A small network was shown many inputs. Here are its activations along a few directions, one row for each input.
In each table, some parts of the input vary, and every possible input appears once, in random order.
Descriptions start from the smaller parts, as in this example, which fits no table here: ring(8) and (point or (values(2) and line(4)) or line(9)).
Shared parts are said once, and a part with two or three values counts as separate values.
In the rows, zero is written as 128.

Other details of the inputs shift rows strongly along two fixed directions, in all tables alike. That doesn't count.

Table:
r1: [134 117 133 114 118 125 124 143 118 111 115 122 125]
r2: [146 129 119 116 117 122 135 143 138 114 116 121 131]
r3: [108 131 138 152 173 178 121  40 147 222 168 150  64]
r4: [143 118 134 124 132 125 129 144 117 114 113 125 134]
r5: [132 127 127 115 127 116 123 157 114 126 124 137 133]
r6: [150 132 115 131 117 115 134 144 130 122 115 116 132]
r7: [153 135 118 128 117 122 131 144 134 117 115 115 132]
r8: [140 115 133 116 126 128 132 143 121 114 114 128 135]
r9: [139 133 132 114 132 121 115 153 116 121 119 134 134]
r10: [148 129 114 126 108 121 134 145 135 116 121 122 131]
r11: [140 117 136 110 124 123 125 148 125 117 124 130 136]
r12: [ 60 157 138 145 133 135 117  89 136 125 160 138 163]
r13: [171  98 124 121 151 168 126 103 122 210 130 148  23]
r14: [138 120 133 123 124 122 122 144 114 110 114 120 124]
r15: [ 76 157 122 161 121 131 137  87 149 126 152 117 159]
r16: [145 127 115 122 114 119 136 145 136 113 122 126 128]
r17: [143 121 136 119 130 120 123 149 122 117 123 127 135]
r18: [135 129 132 106 126 124 118 152 120 121 120 136 135]
r19: [137 112 128 125 127 121 137 148 115 119 117 129 133]
r20: [139 115 132 116 122 120 126 150 123 117 130 135 134]
r21: [140 115 131 128 132 118 132 144 113 118 113 126 135]
r22: [ 63 144 140 153 136 131 129  87 138 128 163 129 162]
r23: [176 100 126 123 156 165 121 100 121 210 125 145  25]
r24: [149 131 117 120 111 124 133 143 138 117 116 117 133]
r25: [ 82 160 128 155 132 132 132  85 151 117 147 116 156]
r26: [ 63 143 139 155 134 139 131  80 137 118 154 130 163]
r27: [134 114 129 120 116 122 125 145 115 110 121 127 123]
r28: [136 130 129 118 132 114 118 153 113 126 119 134 135]
r29: [148 130 117 128 123 113 136 144 131 119 115 119 130]
r30: [ 73 155 123 157 127 129 139  87 150 123 153 120 156]
Description of these inputs: ring(5) and (values(2) or line(4)).
Question: Changing only the ring(5) part turns r3 into r20. The same change can be made to r21. Which row results?
Answer: r26
Question: Which other rows does r24 become when the ring(5) part takes its other values? List them by row number.
Answer: r6, r7, r10, r15
Question: Which other rows does r6 become when the values(2) part takes its other values? List them by row number.
Answer: r29

Table:
r31: [126 161 126 126 150 156 115  97 147 169 135 140 102]
r32: [106 125 142 130 171 149 118 104 105 177 138 163 106]
r33: [142  98 153  86 100  70 113 223  92  33 104 116 190]
r34: [142 107 150  87  97  71 104 232  86  46 108 122 195]
r35: [205  92 106 113  99 101 137 197 102 101  81 113  90]
r36: [ 77 152 127 145 108 118 137 114 151 103 153 124 196]
r37: [ 63 137 120 158 100 117 150 106 136  87 147 108 171]
r38: [198  79 138  97 138 107 124 212  75 122  86 142 119]
r39: [203  85 109  87  88 116 146 199 118 106  88 128 101]
r40: [ 85 152 134 142 121 125 134  99 155  81 143 112 188]
r41: [ 80 159 126 172 119 102 129 111 134 100 147 108 182]
r42: [ 84 162 131 142 117 126 125 108 149  93 147 118 195]
r43: [245 104 119  88 134 141 120 183 121 168  86 133  56]
r44: [123 150 113 149 145 134 124  99 136 174 145 141  92]
r45: [130 121 125 133 134 153 144  88 160 164 148 138 103]
r46: [ 81 164 131 160 126 109 125 108 133 105 136 100 191]
r47: [ 68 164 121 134 112 115 134 119 150 104 152 137 192]
r48: [154 143 116 116 161 186 117  74 157 220 149 164  47]
r49: [ 84 160 142 148 128 123 130 100 150  83 133 103 185]
r50: [209  84 108 102 109  98 152 204 119 111  98 121 103]
r51: [134 133 128 147 152 144 132  83 143 165 130 114  98]
r52: [209  96 112  84  97 124 134 192 117  95  82 122 100]
r53: [ 72 176 125 149 129 106 122 113 133 106 134 113 187]
r54: [103 131 148 108 152 148  94 108 120 173 158 163  96]
r55: [144 129 106 133 156 168 134  83 148 231 159 162  38]
r56: [126 136 130 134 134 167 126  82 143 151 124 121  89]
r57: [204  98 111 102 106 109 133 191 102 107  70 105  98]
r58: [ 49 129 159 129 114 125 108 109 113  81 150 124 171]
r59: [133 127 123 159 145 137 135  86 143 160 142 122  90]
r60: [115 102 152 141 172 152 130  90 112 163 135 145 103]
r61: [ 51 122 152 152 133 126 131 105  99  85 129 124 179]
r62: [153 117 113 144 152 171 138  79 149 230 160 149  43]
Question: Changing only one part turns r58 into r54. The same change can be made to r39. Which row results?
Answer: r47
Question: Describe the family of inputs behind these rows.
Answer: line(4) and (values(2) or ring(6))
Question: Start at r37 and move only the ring(6) part, one step at a time. The first step leads to r35. Which rows follow, in order?
Answer: r57, r56, r52, r39
Question: Which other rows does r47 become when the ring(6) part takes its other values? List them by row number.
Answer: r31, r44, r48, r53, r55

Table:
r63: [124 142 126 132 128 125 127 124 137 126 131 121 136]
r64: [123 141 124 132 126 122 126 123 136 127 131 122 134]
r65: [127 141 127 132 130 128 126 121 138 124 129 123 138]
r66: [117 136 135 131 140 122 120 128 121 130 132 132 139]
r67: [173 118 119 108 120 126 130 162 125 128 108 130 117]
r68: [123 142 122 137 126 122 127 125 134 127 133 124 134]
r69: [120 133 126 128 126 129 134 123 137 123 132 127 135]
r70: [118 133 124 129 125 125 133 123 136 124 133 128 134]
r71: [119 131 127 135 125 130 133 119 130 120 124 118 131]
r72: [121 127 127 136 123 124 133 120 133 125 132 120 133]
r73: [162 107 129 106 133 119 127 167 109 128 111 141 115]
r74: [122 127 129 136 125 127 134 121 134 124 131 119 135]
r75: [118 130 125 136 123 127 132 118 129 121 125 120 130]
r76: [122 131 128 136 127 133 132 116 130 118 123 120 134]
r77: [115 121 138 135 137 125 127 125 118 128 132 130 138]
r78: [118 131 123 141 123 127 133 120 127 121 127 121 129]
r79: [111 123 138 128 129 132 121 121 117 119 129 128 129]
r80: [116 134 138 124 131 127 115 126 125 125 136 131 134]
r81: [112 130 136 121 126 132 118 128 124 126 135 136 137]
r82: [123 133 127 129 128 131 133 121 137 121 131 129 138]
r83: [114 119 141 128 129 129 122 123 121 122 137 129 134]
r84: [119 137 122 129 121 127 129 124 135 129 132 127 137]
r85: [161 105 132 100 125 123 122 165 114 123 115 140 110]
r86: [121 127 125 141 123 124 134 122 131 125 134 122 133]
r87: [170 118 114 112 116 120 131 166 122 131 112 131 112]
r88: [119 133 122 134 124 125 134 125 134 124 135 130 133]
r89: [113 132 134 127 135 128 123 130 119 132 132 137 141]
r90: [142 113 133 135 171 179 122  70 127 219 140 153  40]
r91: [175 107 124 115 122 123 134 158 123 123 108 124 115]
r92: [121 138 124 128 123 131 130 125 136 128 131 126 138]
Question: Describe the family of inputs behind these rows.
Answer: line(5) and (values(2) or line(4))
Question: Which other rows does r65 become when the line(4) part takes its other values? List them by row number.
Answer: r63, r64, r68
Question: Which other rows does r81 become when the values(2) part takes its other values? List them by row number.
Answer: r89
